Here are a small network's activations along a few directions, averaged over the inputs that share one value of a field.
Values that are neighbours, or in one group, have similar rows; names and order tell nothing.
In the rows, zero is written as 500.
Random noise pushes rows far along 3 fixed directions. That doesn't count. These rows show it; they differ only by the noise:
[625 599 427 458 681 348 411 399 449 565 440 646 650 617 627]
[552 616 522 528 373 414 401 499 430 314 549 406 279 400 669]
[313 133 447 709 604 450 577  68 329 837 486 794 529 817 386]
[542 445 430 592 461 395 498 383 407 437 473 575 393 507 580]
[664 668 445 476 484 359 407 533 459 318 472 485 428 416 693]


S, 20 values:
s12: [198 316 790 806 159 564 417 465 411 357 604 357 118 386 341]
s17: [404 536 434 610 771 505 557 381 531 626 364 667 610 722 515]
s4: [487 571 610 497 518 400 302 518 375 593 422 391 502 655 485]
s16: [290 462 493 517 227 684 612 652 582 508 522 307 294 296 401]
s2: [518 622 673 516 451 536 467 366 529 410 579 347 344 487 660]
s8: [378 593 508 328 553 639 402 650 573 672 676 468 770 535 516]
s3: [347 634 666 342 349 742 461 628 544 549 771 295 505 416 614]
s18: [756 776 364 197 823 534 458 568 504 469 379 609 758 456 736]
s6: [484 248 375 474 583 561 731 410 466 567 425 694 603 599 646]
s11: [443 653 705 501 319 500 358 684 583 416 546 284 413 291 329]
s7: [477 467 629 615 213 468 543 532 616 293 446 292 392 364 264]
s5: [674 733 436 462 244 534 574 847 740  78 508 250 344  62 444]
s1: [390 342 402 516 527 570 531 473 443 679 667 529 283 490 523]
s14: [514 205 321 407 567 546 707 360 558 682 531 660 547 613 449]
s10: [358 724 860 517 388 465 171 612 412 461 590 240 336 539 500]
s13: [806 643 299 299 748 379 471 722 458 284 389 464 622 408 762]
s20: [696 653 429 445 423 436 497 565 469 219 471 398 421 327 717]
s19: [658 279 374 751 444 438 667 496 522 301 213 666 543 418 187]
s15: [426 659 686 471 342 531 468 719 615 507 591 410 517 513 344]
s9: [477 289 440 430 660 605 628 363 527 730 645 631 591 632 357]
S is arranged as a ring.
Question: List every value one step from s16, in the order listed.
Answer: s8, s5
Question: List every value one step from s12, in the order listed.
Answer: s10, s19
Question: List every value one step from s11, in the order listed.
Answer: s7, s15
Question: List every value one step from s2, in the order listed.
Answer: s17, s20

D, 14 values:
d8: [481 320 497 772 360 494 731 335 505 355 390 638 334 508 447]
d3: [497 349 302 613 411 467 680 524 542 451 408 648 479 345 281]
d1: [649 425 317 469 357 523 699 720 548 302 492 505 406 351 595]
d5: [424 516 665 534 377 477 304 564 493 427 522 310 353 490 417]
d4: [451 332 459 712 500 452 644 292 441 491 409 692 414 578 488]
d2: [621 650 461 516 580 380 354 609 432 420 373 429 608 498 516]
d11: [495 412 447 523 318 550 622 593 596 412 548 514 440 339 439]
d10: [420 290 538 510 366 586 583 401 374 451 585 381 239 454 563]
d12: [499 709 570 466 488 485 374 635 542 429 448 397 630 525 456]
d7: [695 815 516 338 589 387 403 673 649 468 432 422 720 415 445]
d14: [600 465 331 560 601 495 575 401 384 427 317 685 594 517 604]
d9: [736 504 281 403 873 348 471 445 516 531 365 734 754 563 657]
d13: [640 311 308 543 357 502 663 626 514 411 530 572 468 310 443]
d6: [310 327 557 444 477 621 564 352 461 668 629 425 344 575 536]
D is arranged as a line.
Question: How many steps from neighbour to neighbour lead from d6 to d7, at the fewest?
Answer: 5
Question: A walk along D starts at d2 and steps to its neighbour d5. Put d4, d11, d14, d13 in the order it reaches them.
Answer: d11, d13, d14, d4
